These are the activations of a small neural network, seen along a few directions. Each row is one input.
In each table, some parts of the input vary, and every possible input appears once, in random order.
Descriptions start from the smaller parts, as in this example, which fits no table here: one of 8 places around a ring, together with either a single point or one of 9 places along a line or (one of 3 separate values, together with one of 6 places along a line).
Shared parts are said once, and a part with two or three values counts as separate values.

A family of inputs:
r1: [20 11 502 89 451 339 8 478 586 -127 135 -405 -233]
r2: [139 -207 -62 -379 -254 -307 143 -389 -538 139 466 401 -230]
r3: [-243 -66 -337 -152 -238 -469 267 212 -549 -219 -8 399 -253]
r4: [-635 -579 -468 -6 -515 -566 52 -465 -551 386 207 493 -104]
r5: [-23 527 167 171 737 558 -216 414 447 -47 -160 -561 115]
r6: [17 -386 -181 -408 -261 -334 -2 -591 -435 169 520 123 -142]
r7: [525 318 329 294 474 748 -129 227 748 34 -170 -715 473]
r8: [90 806 243 180 695 295 -523 497 469 -379 -356 -476 251]
r9: [-42 -35 -221 54 -99 -509 210 90 -552 -159 -54 557 -406]
r10: [-568 -522 -375 -67 -605 -420 323 -196 -721 256 70 699 -68]
r11: [-249 -282 -523 -264 -238 -565 -34 -54 -337 39 -55 102 -321]
r12: [-160 254 246 23 682 483 115 393 495 13 11 -305 -120]
r13: [-561 -17 -87 721 -812 952 352 -645 -187 488 -742 235 32]
r14: [611 614 428 300 458 489 -471 318 808 -305 -363 -635 614]
r15: [488 45 453 138 440 703 173 237 854 73 34 -512 285]
r16: [820 751 371 214 286 173 -544 300 873 -666 -321 -402 613]
r17: [-500 -396 -275 62 -573 -428 396 -195 -760 351 47 793 -134]
r18: [598 -210 685 198 176 549 115 283 892 -66 171 -587 185]
r19: [282 873 150 97 548 3 -629 527 489 -728 -332 -207 183]
r20: [95 -434 -179 -575 -326 -339 -50 -589 -432 296 396 8 -201]
r21: [-357 -182 -505 -144 -193 -578 81 29 -372 -115 63 180 -187]
r22: [-621 -730 -437 -256 -589 -511 137 -505 -592 468 55 285 -100]
r23: [274 -151 76 -292 -244 -267 223 -376 -637 98 384 531 -251]
- What is each input in this table made of? => either a single point or (one of 2 separate values, together with one of 5 places along a line) or (one of 3 separate values, together with one of 4 places along a line)
- Which other rows does r7 become when the choice among 2 separate values takes its other values? List them by row number. => r5
- Which other rows does r3 become when the choice among 3 separate values takes its other values? List them by row number. => r2, r10

A family of inputs:
r24: [124 -83 -12 11 -229 -128 -11 -143 -109 -6 39 99 83]
r25: [16 -59 -54 -149 117 -136 28 118 -99 -19 115 41 -213]
r26: [-150 0 -87 108 -139 72 86 -59 -113 33 -136 136 55]
r27: [384 605 387 112 685 376 -284 528 799 -382 -188 -559 270]
r28: [106 17 -87 -44 -131 -54 -85 -221 -150 64 70 62 30]
r29: [38 -214 37 -100 -95 -4 21 -91 -20 119 153 -43 -31]
r30: [-150 -138 33 60 19 146 155 -10 -47 128 9 69 -107]
r31: [72 -72 -34 33 -160 -79 -75 -190 -54 45 35 67 60]
r32: [-220 -133 4 52 -20 113 132 -23 -55 167 12 -7 -34]
r33: [-162 -148 30 126 -42 108 129 -24 28 137 -17 47 -108]
r34: [107 -147 -21 -105 -72 -22 71 -50 -71 147 192 -46 -16]
r35: [-4 39 -103 -88 -75 -226 -94 74 -178 -190 -72 120 -53]
r36: [-89 25 -69 111 -218 42 43 -32 -188 60 -144 163 -2]
r37: [-137 -121 -25 -144 57 -150 -34 59 -54 -16 123 -16 -137]
r38: [-55 -23 -141 -164 80 -211 -62 32 -96 -49 -59 16 -84]
r39: [-120 -62 9 -107 108 -139 37 121 -94 -13 160 44 -78]
r40: [314 561 433 334 550 691 -181 458 844 -236 -297 -615 365]
r41: [-99 112 -66 -38 24 -203 -70 -17 -151 -133 41 155 -2]
r42: [93 -103 76 -34 -15 -1 105 -109 -13 71 211 71 -52]
r43: [-135 -73 -27 176 -222 0 48 -45 -112 49 -162 131 21]
r44: [-152 -23 -132 51 -88 62 84 -62 -70 171 -90 70 -30]
r45: [-192 -39 -77 140 -199 62 34 -94 -49 31 -133 136 20]
r46: [-220 -129 42 41 -106 112 169 -10 -32 136 1 -23 -63]
r47: [-89 37 -110 -133 49 -203 -6 -21 -83 -82 49 72 -47]
r48: [128 -3 -14 -16 -151 -89 -38 -162 -160 8 47 120 71]
r49: [116 -72 -79 -119 -69 -67 -12 -148 -84 147 57 21 11]
r50: [-57 -98 19 -51 98 -134 -21 110 -14 -34 102 61 -184]
r51: [-30 75 -40 -22 -6 -282 -17 38 -208 -128 35 172 12]
r52: [129 -103 -133 -108 -110 -83 56 -155 -23 39 5 -26 61]
r53: [553 512 474 162 507 571 -295 322 831 -277 -117 -650 370]
r54: [102 -185 17 -77 -14 -2 26 -136 -30 66 116 -2 -80]
r55: [-160 -79 -136 46 -86 60 100 -60 -33 105 -155 40 -13]
r56: [-62 120 -114 -65 -48 -202 -40 0 -113 -155 0 76 -92]
- The inputs of r44 and r49 match in every part but one. If r55 is changed in the same way as r44 into r49, which row does it become? => r52
- What is each input in this table made of? => one of 3 separate values, together with either a single point or (one of 2 separate values, together with one of 5 places along a line)
- Which other rows does r36 become when the place on the line of 5 takes its other values? List them by row number. => r26, r30, r32, r44

A family of inputs:
r57: [130 -31 -79 -223 -250 -207 172 -211 -314 61 300 319 42]
r58: [274 114 123 192 54 341 -323 -18 579 -37 -162 -309 320]
r59: [-165 -179 -65 -4 -264 -311 114 85 -316 -22 -61 284 -167]
r60: [-96 28 404 374 167 809 216 31 393 136 -88 -222 -114]
r61: [60 518 156 87 217 137 -202 69 338 -324 -245 -330 252]
r62: [-367 -84 -332 -128 -247 -189 122 -110 -262 396 103 91 -54]
r63: [122 -188 -115 -144 -330 -288 118 -79 -236 -88 68 300 -205]
r64: [261 -61 249 245 20 629 166 97 417 105 -204 -480 348]
r65: [-16 -214 -72 -61 -91 -130 -20 -371 -346 121 334 216 -127]
r66: [560 318 281 -423 793 -250 -348 546 470 -487 390 -483 -21]
r67: [-379 -253 -252 -1 -109 -296 190 -126 -211 165 -105 237 -91]
r68: [-192 -359 -223 -116 -138 -301 112 29 -236 112 -217 269 -110]
r69: [67 684 27 204 361 154 -223 380 -20 -301 -424 -57 77]
r70: [-260 -293 -102 -3 -181 -97 -93 -324 -257 162 312 164 -150]
- What is each input in this table made of? => either a single point or one of 5 places along a line or one of 8 places around a ring

A family of inputs:
r71: [-323 -164 -267 273 -629 80 183 -447 -380 302 -325 377 121]
r72: [-677 -505 -232 113 -407 65 479 -238 -556 484 -27 410 -337]
r73: [-6 -279 -381 -540 -275 -857 -235 -385 -596 -11 440 358 -221]
r74: [-144 32 323 346 292 776 205 293 542 180 -251 -366 50]
r75: [612 245 259 -301 523 -91 -215 264 377 -317 396 -388 -23]
r76: [335 -220 356 188 40 549 230 36 575 146 8 -338 262]
r77: [176 351 188 -49 688 -56 -155 639 442 -417 29 -378 8]
r78: [-356 -143 -345 -316 -7 -669 8 65 -619 -23 246 388 -492]
r79: [-299 -707 -308 -41 -732 -217 303 -634 -454 425 106 401 40]
r80: [499 712 414 79 612 149 -350 535 562 -551 -71 -307 280]
r81: [-2 248 -345 -267 -192 -536 -400 -218 -572 -176 -77 293 -144]
r82: [185 430 337 516 88 807 -52 90 678 -44 -474 -449 455]
- The inputs of r71 and r81 match in every part but one. If r72 is changed in the same way as r71 into r81, which row does it become? => r78
- What is each input in this table made of? => one of 3 separate values, together with one of 4 places along a line

A family of inputs:
r83: [-200 -160 -193 76 -310 -81 -9 -142 -346 112 -63 263 4]
r84: [213 186 176 131 133 262 -67 11 244 47 -75 -260 171]
r85: [13 229 81 193 127 243 -65 257 211 -50 -258 -233 115]
r86: [-98 -276 43 -51 -252 -101 60 -296 -261 245 174 139 -166]
r87: [179 128 -295 -464 106 -774 -216 173 -482 -381 377 274 -326]
r88: [222 155 291 21 116 329 73 108 294 7 58 -176 85]
r89: [111 120 124 66 244 260 111 174 430 13 -47 -197 54]
r90: [12 306 169 122 104 311 -72 116 227 -168 -253 -106 118]
r91: [194 39 168 117 205 286 -17 102 422 15 29 -230 18]
r92: [-341 -120 -138 79 -248 -168 140 -73 -255 61 -108 256 -187]
r93: [-244 -349 -141 -67 -139 -86 118 -112 -257 198 107 116 -55]
r94: [-49 -314 26 -60 -332 -118 127 -234 -301 52 19 220 38]
r95: [-167 -363 -154 -107 -197 -16 -1 -178 -269 214 185 70 -155]
r96: [310 406 -9 -397 496 -558 -419 333 207 -572 314 -163 96]
r97: [195 271 97 137 154 262 12 -18 299 -95 -179 -117 207]
r98: [-48 -152 -245 47 -267 -121 55 -312 -240 193 -38 273 63]
r99: [-2 87 105 139 241 244 -29 208 268 -56 -211 -318 57]
r100: [-299 -192 -105 19 -181 -174 199 -115 -189 166 -31 189 -138]
- The inputs of r92 and r85 match in every part but one. If r86 is changed in the same way as r92 into r85, which row does it become? => r88
- What is each input in this table made of? => one of 2 separate values, together with either a single point or one of 8 places around a ring

A family of inputs:
r101: [213 342 85 132 58 135 -180 95 263 -152 -182 -210 154]
r102: [-201 -209 -206 40 -56 -173 198 19 -182 43 -51 152 -22]
r103: [-81 -54 -137 -51 16 -187 111 3 -331 -12 74 217 -185]
r104: [-105 -103 -218 -177 -166 -429 -106 -238 -342 34 164 228 -32]
r105: [12 246 91 63 267 140 -112 261 305 -126 -39 -180 34]
r106: [-8 171 159 28 320 131 -148 282 321 -95 -27 -198 -4]
r107: [231 157 173 -69 293 98 -122 212 249 -142 37 -270 81]
r108: [-337 -262 -225 -57 -283 -180 53 -279 -431 157 13 180 -180]
r109: [314 136 166 -23 205 174 -41 153 307 -108 -50 -341 160]
r110: [-187 90 186 454 -262 469 186 -57 22 172 -349 143 241]
r111: [305 153 172 -47 222 131 -63 156 280 -135 32 -289 139]
r112: [-92 -287 -48 -101 -323 -37 170 -174 -280 176 103 237 -243]
r113: [67 157 196 -9 310 99 -151 267 271 -98 1 -207 29]
r114: [-322 -353 -291 -47 -251 -273 4 -241 -300 146 -6 188 -7]
r115: [-196 -176 -227 -112 -240 -314 -19 -256 -409 58 114 238 -155]
r116: [-255 -117 -109 -15 -87 -82 234 -35 -315 2 -12 208 -160]
r117: [78 273 108 112 218 119 -138 163 316 -153 -136 -162 53]
r118: [7 -189 -18 -146 -255 -177 132 -192 -298 46 216 268 -202]
r119: [129 -85 -36 -215 -152 -316 35 -165 -203 51 254 258 -83]
r120: [-101 -217 136 235 -58 727 264 -261 331 503 -47 -289 136]
r121: [201 295 16 112 94 167 -189 83 305 -144 -198 -179 139]
r122: [141 296 58 102 141 167 -201 137 253 -162 -183 -193 94]
r123: [286 134 214 0 208 70 -129 228 262 -96 39 -244 115]
r124: [-14 -15 -155 -165 41 -309 33 17 -230 -44 135 226 -42]
r125: [-88 -383 -88 -45 -260 -150 179 -178 -159 82 97 219 -59]
- What is each input in this table made of? => either one of 2 separate values or one of 11 places along a line or (one of 3 separate values, together with one of 4 places along a line)
- Which other rows does r108 become when the place on the line of 4 takes its other values? List them by row number. => r104, r114, r115
